These are the activations of a small neural network, seen along a few directions. Each row is one input.
Each table varies a few parts of the input and shows all the possible inputs, shuffled.
A made-up example of a description, with smaller parts first: values(3) and (point or ring(11) or (ring(5) and line(6))).
Shared parts are said once, and a part with two or three values counts as separate values.

Other details of the inputs shift rows strongly along three fixed directions, in all tables alike. That doesn't count.

A family of inputs:
r1: [ 18  14   4 -39  24 -24 -11 -24 -53  42 -38  -3 -29 -13]
r2: [  5   7  18  38 -25 -12  -4  25  10 -51  -9  24  22   4]
r3: [  6 -25  -5 -10   1  27  22  29  14  -4  10 -38 -14   3]
r4: [-29   0 -45 -17  18  11 -14 -33  16  56  56   5   4  15]
r5: [ 12  41  69   4  -4 -52 -25 -59 -13  22 -47  49  21 -32]
r6: [ 32 -15  29 -29   9   0  26  17 -33 -14 -57 -44 -38 -23]
r7: [  8 -16 -14  -7   0  18  15  38 -15  -7  -5 -32 -22  -1]
r8: [-22  10 -30 -30  32   0  -8 -39  -3  43  20   9  -4   3]
r9: [ -3 -11 -10  -7  -1  17  19  36 -17  -9   0 -35 -22  -7]
r10: [  5  -3  16  39 -25 -11  -4  12  19 -57 -15  20  24  -4]
r11: [ -6  34   8  20 -10 -29 -32 -24  12  16  23  61  38  18]
r12: [-11 -19 -28 -12   8  33  29  27  36 -18  40 -27  -4  25]
r13: [ 21  17   9 -40  21 -22  -8 -16 -55  43 -36  -2 -29 -11]
r14: [-24  34  -5  34  -8 -12 -29 -27  31  21  56  76  51  29]
r15: [ 16  10  52  31 -21 -25   0  12 -23 -55 -66  16   8 -35]
r16: [ -6   8  16  48 -23  -1   0  24  18 -51   5  32  28   4]
r17: [-15  11 -35 -32  27  -7 -13 -28  -5  41  20   8  -4  14]
r18: [ -1  -4  -3  55 -35  14  -6  38  37 -29  41  31  36  25]
r19: [ 30  -5  43  33 -24 -24  -5   7 -17 -51 -62  12   4 -26]
r20: [-19  -2 -50 -15  19  11 -17 -22  14  59  52  10   5  24]
r21: [  1  -3  21  39 -28  -2   1   5  40 -58  -2  12  28   6]
r22: [  0  20  18 -50  31 -21  -5 -57 -32  44 -41 -12 -23 -27]
r23: [ 14 -11  17 -20   1  -1  18  25 -46 -13 -54 -46 -37 -36]
r24: [  1 -28 -12  -8   0  28  17  17  14 -11   5 -44 -15   3]
r25: [-16 -24 -20  -3  -2  39  28  29  34  -4  48 -34  -5  14]
r26: [  6 -26 -17  -8   2  20  13  25  -6 -11  -9 -36 -20  -8]
r27: [  4 -24 -29  -5   8  23  17  29  -5 -18   3 -24 -19  11]
r28: [ -1   3 -15 -34  26  -5 -11 -51  -4  49   6  -5 -10   9]
r29: [-15 -14 -33   2  -4  37  22  46  11  -4  48 -23  -7  20]
r30: [ -9  22  31  22 -17 -30 -36 -59  21  28   7  41  33  -7]
Description of these inputs: ring(5) and (values(2) or line(4)).
- Changing only the ring(5) part turns r9 into r2. The same change can be made to r25. Which row results? => r12
- Which other rows does r4 become when the line(4) part takes its other values? List them by row number. => r9, r23, r29
- Which other rows does r25 become when the values(2) part takes its other values? List them by row number. => r30

A family of inputs:
r31: [ 18   7   6   7  -3 -20 -31 -20 -20  44 -11  24   6  -4]
r32: [  6  24  41  43 -34 -28 -24  -1  11 -30 -15  57  43  -4]
r33: [ 54 -18  42 -21  -7 -16  14  39 -80  -8 -95 -48 -51 -49]
r34: [  2 -31 -48   2   2  35  10  34   4   0  22 -27 -16  18]
r35: [ -5  16   1  31  -8 -34 -33 -30   1  -8   0  51  27   8]
r36: [  8  17  62 -11 -12 -31 -10 -38  -5  30 -36  -4   5 -41]
r37: [ -7  -5  -5 -43  13   3  -6 -40   6  72  20 -37 -18  -8]
r38: [-16 -10 -25 -11   8  45  40  52   5 -30  26 -31 -17  16]
r39: [-11   4 -31  -5   3   5 -17 -17   7  36  39  17  11  29]
r40: [-12  -9 -27 -14  19   2 -12 -54  38  14  26   3  10  21]
r41: [ 20 -18   3  27 -18  -8   1  26 -22 -52 -52  -4 -10 -16]
r42: [ -1 -12 -27 -44  20  27  31  44 -22  18  18 -43 -35   7]
r43: [ 15  23  10 -27  12 -30 -23 -27 -42  59 -25   2 -17 -12]
r44: [ -6  -1 -40   5  10  -3 -28 -23   4  34  27  28  12  16]
r45: [ 26  19  32  -9  -6 -37 -20 -10 -44  32 -38   9 -10 -20]
r46: [-27  -6 -42 -18  24  33  34  32   3 -31  28 -20 -19  16]
r47: [ -1  34  41  16  -5 -34 -14 -16 -17 -16 -29  43  20 -16]
r48: [  7   4  49  59 -39   4  20  63  13 -82 -15  13  21  -6]
r49: [ -9 -17   8  17  -6  28  36  16  47 -82   2 -13  12   4]
r50: [  3  29  17  -7   3 -22 -19 -14 -14  34  -6  26   8  -5]
r51: [-15  16 -29 -41  34  -7  -8 -22 -18  42  15   7  -7   6]
r52: [ 22  -9  18  12 -10  -6  12  35 -34 -52 -54 -25 -18 -19]
r53: [-17 -19  -2 -54  24  38  46  14  -1  24  12 -78 -39 -14]
r54: [ -4 -16  -7 -23   9   9 -14 -44  11  76  22 -27 -13  -8]
r55: [-21  21   7  60 -29   4  -5  17  50 -16  70  63  50  32]
r56: [  1 -13  12  10  -3   7  19  -5  36 -59 -16 -10  10  -2]
r57: [ -7 -18 -20  29   0   3 -23 -49  60  -2  28  29  30  27]
r58: [-22 -13 -47   9   1  31  21  40  26 -47  37  -2   5  25]
- Changing only one part turns r46 into r58. The same change can be made to r49. Which row results? => r56
- What is each input in this table made of? => line(4) and (values(2) or line(5))
- Which other rows does r37 become when the values(2) part takes its other values? List them by row number. => r40
- Which other rows does r32 become when the line(4) part takes its other values? List them by row number. => r34, r38, r39
- List by row number the other rows that have the line(4) part in common with r57. => r31, r33, r34, r41, r44, r54
